A small network was shown many inputs. Here are its activations along a few directions, one row for each input.
In each table, some parts of the input vary, and every possible input appears once, in random order.
Descriptions start from the smaller parts, as in this example, which fits no table here: one of 5 places around a ring, together with either a single point or (one of 2 separate values, together with one of 4 places along a line) or one of 11 places along a line.
Shared parts are said once, and a part with two or three values counts as separate values.

Other details of the inputs vary at random and push rows far along two fixed directions, the same in every table; ignore that.

A family of inputs:
row 1: [ 16  27   9 -13 -78 -53 -27 -14 -87 -69  78 -50]
row 2: [-27 -47  29   0  52  32 -49 -30 -17  92  82 -48]
row 3: [-32 -45  40 -13  42  31 -50 -17 -24  56  21 -20]
row 4: [ 14  40  18  -7 -83 -57 -32 -38 -75 -73  84 -61]
row 5: [-40 -44  23 -39  60   8 -32 -15   0  55  56 -19]
row 6: [ 10  33   9  -8 -82 -52 -26 -14 -82 -70  76 -44]
row 7: [ -5 -12 -40  27  67  50  63  20 100  70 -78  56]
row 8: [ 31  56 -49  15 -47 -20  72  35  37 -74 -71  55]
row 9: [ 12   0 -40  85  46  81  61   6 113 102 -47  18]
row 10: [ 12  10  36 -31 -52 -53 -40   1 -73 -84   9 -12]
row 11: [  1 -18 -26  44  45  74  39  23  68  70 -88  41]
row 12: [-28 -54  38 -27  62   9 -38  -6   0  44  27  -8]
row 13: [ 41  87 -52  68 -76  -2  68   9  43 -47 -42  20]
row 14: [  5 -14 -17  43  47  58  36  28  81  58 -99  57]
row 15: [-24 -51  50 -20  53  18 -55 -11 -13  50  11  -9]
row 16: [ -4 -13 -35  31  62  54  60  27 102  63 -71  57]
row 17: [-22 -64  39 -19  54  35 -54 -13 -27  62  22 -29]
row 18: [-29 -58  27  -3  61  30 -48 -37 -22 104  83 -58]
row 19: [ 25  61 -51  13 -47 -21  66  25  36 -70 -68  56]
row 20: [ 44  84 -58  67 -77  -9  75   4  38 -45 -47  15]
row 21: [ 27  64 -44  35 -68   3  51  23  14 -60 -92  49]
row 22: [-36 -53  21 -36  58   9 -27 -10   2  52  54 -20]
row 23: [-28 -58  18 -42  67  12 -29  -8   2  55  52 -25]
row 24: [ -3  27  20 -45 -51 -66 -22  -6 -60 -90  42  -9]
row 25: [ -1  -3 -28  32  57  50  48  27  93  56 -82  62]
row 26: [ 20  27   8 -17 -75 -51 -31 -14 -88 -69  79 -53]
row 27: [ 22  -6 -44  78  56  87  60   8 114 106 -48  10]
row 28: [-14 -66  47 -24  63  23 -56  -6 -11  53   6 -15]
row 29: [ -7  27   2 -50 -54 -73 -12  -9 -62 -84  48 -20]
row 30: [-24 -64  42 -34  71  12 -44  -6  -4  49  31 -14]
row 31: [ 40  82 -70  56 -78  -2  70  17  25 -46 -47  31]
row 32: [ 19  30  22  -5 -80 -55 -31 -28 -76 -73  85 -66]
row 33: [  1  23  23 -19 -71 -41 -31  -4 -79 -81  16 -17]
row 34: [  6  16  33 -31 -54 -59 -39  -7 -74 -80   5 -10]
row 35: [ 28  63 -45  20 -48 -21  60  30  36 -73 -84  61]
row 36: [ 28  61 -44  19 -45 -26  64  31  33 -70 -87  59]
row 37: [-33 -59  20 -40  65  11 -28  -9   0  55  54 -25]
row 38: [ 11  14  22 -43 -44 -65 -29   4 -62 -92  25 -12]
row 39: [-22 -56  46 -22  57  19 -56 -16 -13  53   8 -10]
row 40: [ 27  64 -45  37 -67  -3  56  25  10 -59 -95  46]
row 41: [-23 -62  31 -41  70  12 -34 -10   0  46  40 -18]
row 42: [-37 -49  15 -40  62  10 -29 -18   3  57  52 -20]
Each input here is: one of 6 places along a line, together with either one of 2 separate values or one of 5 places along a line.
The inputs of row 11 and row 17 match in every part but the place on the line of 6. If row 1 is changed in the same way as row 11 into row 17, which row does it become?
> row 26
List by row number the other rows that have the place on the line of 6 in common with row 35.
> row 4, row 19, row 21, row 31, row 39, row 42
Start at row 36 and move only the place on the line of 6, one step at a time. The first step leads to row 35. Which rows follow, in order?
> row 25, row 12, row 30, row 38

A family of inputs:
row 43: [ 13  23   2 -24 -36 -47   8  15 -16 -81  -9  17]
row 44: [-37 -65  44 -33  66  18 -57  -7 -31  58  10  -3]
row 45: [ 38  65  -6  35 -84 -29  19   6 -18 -77 -14   1]
row 46: [-24 -35  59 -21  -7  -8 -84 -42 -78  27  91 -70]
row 47: [-22 -34  16  -8  26  13 -28 -30 -30  51  63 -49]
row 48: [-12 -31  -1  -6  56  27   6   0  40  68  32 -10]
row 49: [ 37  52  -9  25 -86 -33  20   5 -28 -73  -6 -12]
row 50: [-31 -45  22  20  46  52 -29 -23  -4  91  33 -29]
row 51: [-33 -43  21 -38  36  -8 -42 -16 -31  34  90 -37]
row 52: [ 45  63 -47  58 -45   1  62  15  51 -40 -62  31]
row 53: [ -4 -29 -35  40  62  73  34  -4  68 106 -18   4]
row 54: [  6  25  11 -13 -41 -25  -9  11 -25 -68 -44  26]
row 55: [ -3  23  30 -42 -63 -64 -39   1 -94 -91   3  -4]
row 56: [-24 -15 -12  -3  37  16   3   0  20  46  27  -4]
row 57: [ 21  66  -8  18 -98 -32  -4  -1 -43 -85  -1 -11]
row 58: [ 21  47 -43  42 -44  -2  53   2  24 -20 -38  19]
row 59: [ 45  60 -43  57 -60   8  60  25  35 -44 -60  21]
row 60: [   8   45   21  -26  -97  -69  -37  -29  -91 -103   67  -50]
row 61: [-25 -36  48 -38  31 -25 -57 -29 -33  19  95 -44]
row 62: [-27 -49  45 -77  13 -39 -74 -21 -70 -13  83 -45]
row 63: [ 26  45 -28   8 -32 -23  49  28  41 -71 -73  53]
row 64: [ 36  40 -30  37 -46 -14  40   1  21 -38 -24   3]
row 65: [  -6   23   33  -65  -70  -91  -47  -11  -90 -118   44  -21]
row 66: [-30 -32  11 -24  49  11  -4  -2   8  35  -8  13]
row 67: [-20 -13  19 -16  28   1 -17 -16   2  26  48 -12]
row 68: [ -3 -40   7   8  74  43  -1  16  50  57 -63  33]
row 69: [-40 -51  54 -63  41 -25 -67 -31 -52  16  57 -35]
row 70: [-37 -62  27 -40  63  10 -36  -7  -8  52  31  -9]
row 71: [ -5  40  16 -48 -79 -83 -28 -18 -93 -95  79 -38]
row 72: [-12 -42   3 -10  72  35   9  10  54  57 -29  18]
row 73: [-28 -44  63 -70  26 -47 -71 -27 -59 -15  62 -36]
row 74: [  2 -13 -30  37  65  47  45  17  91  71 -24  29]
row 75: [-24 -45  47 -28  11   4 -67 -38 -84  35 100 -68]
row 76: [-14 -30  -4  -1  51  41   8  19  29  50 -51  38]
row 77: [ 30  35 -29  14 -31  -4  44  43  23 -60 -88  49]
row 78: [-11 -20 -41  25  69  66  43  16  84  91 -15  30]
row 79: [ 16  35 -33  -8 -47 -32  23  13  -8 -50  20  -1]
row 80: [ 43  61 -49  39 -60 -10  54  19  28 -55 -36  12]
row 81: [ 37  63 -35  47 -57 -15  47   3  31 -53 -46  17]
row 82: [-15  -9   7  14  21  22  -8 -23   9  50  22 -21]
row 83: [-21 -49  -3  13  79  64   0  19  55  86 -62  41]
row 84: [ 21  36 -11 -20 -65 -39   9  24 -41 -85 -36  19]
row 85: [ 18  47 -42  -9 -50 -26  46  24   5 -67 -52  41]
row 86: [  8 -19  -7  68  57  78  18   6  88  97 -47  21]
row 87: [ 37  50 -57  58 -50  26  66  25  37 -16 -65  25]
row 88: [-19 -48  67 -40  44 -13 -65 -17 -44   7  17 -14]
row 89: [ 40  61 -73  57 -19  13 106  40  98 -18 -85  70]
row 90: [  6 -10 -30  30  36  47  30  -9  46  70 -10  -4]
row 91: [ -5 -25 -25  56  50  81  28   7  56 104 -30  14]
row 92: [-20 -69  57 -38  59   5 -60  -4 -23  31  21 -18]
Describe the family of inputs behind these rows.
> one of 5 places along a line, together with one of 10 places around a ring
The inputs of row 66 and row 70 match in every part but the place on the ring of 10. If row 56 is changed in the same way as row 66 into row 70, which row does it become?
> row 51
The inputs of row 92 and row 84 match in every part but the place on the ring of 10. If row 49 is changed in the same way as row 92 into row 84, which row does it become?
> row 87
Start at row 52 and move only the place on the ring of 10, one step at a time. The first step leads to row 81. Which rows follow, in order?
> row 60, row 82, row 58, row 47, row 53, row 90, row 80, row 64
Change only the place on the line of 5 in row 82. List by row number the other rows that result.
> row 46, row 55, row 69, row 71
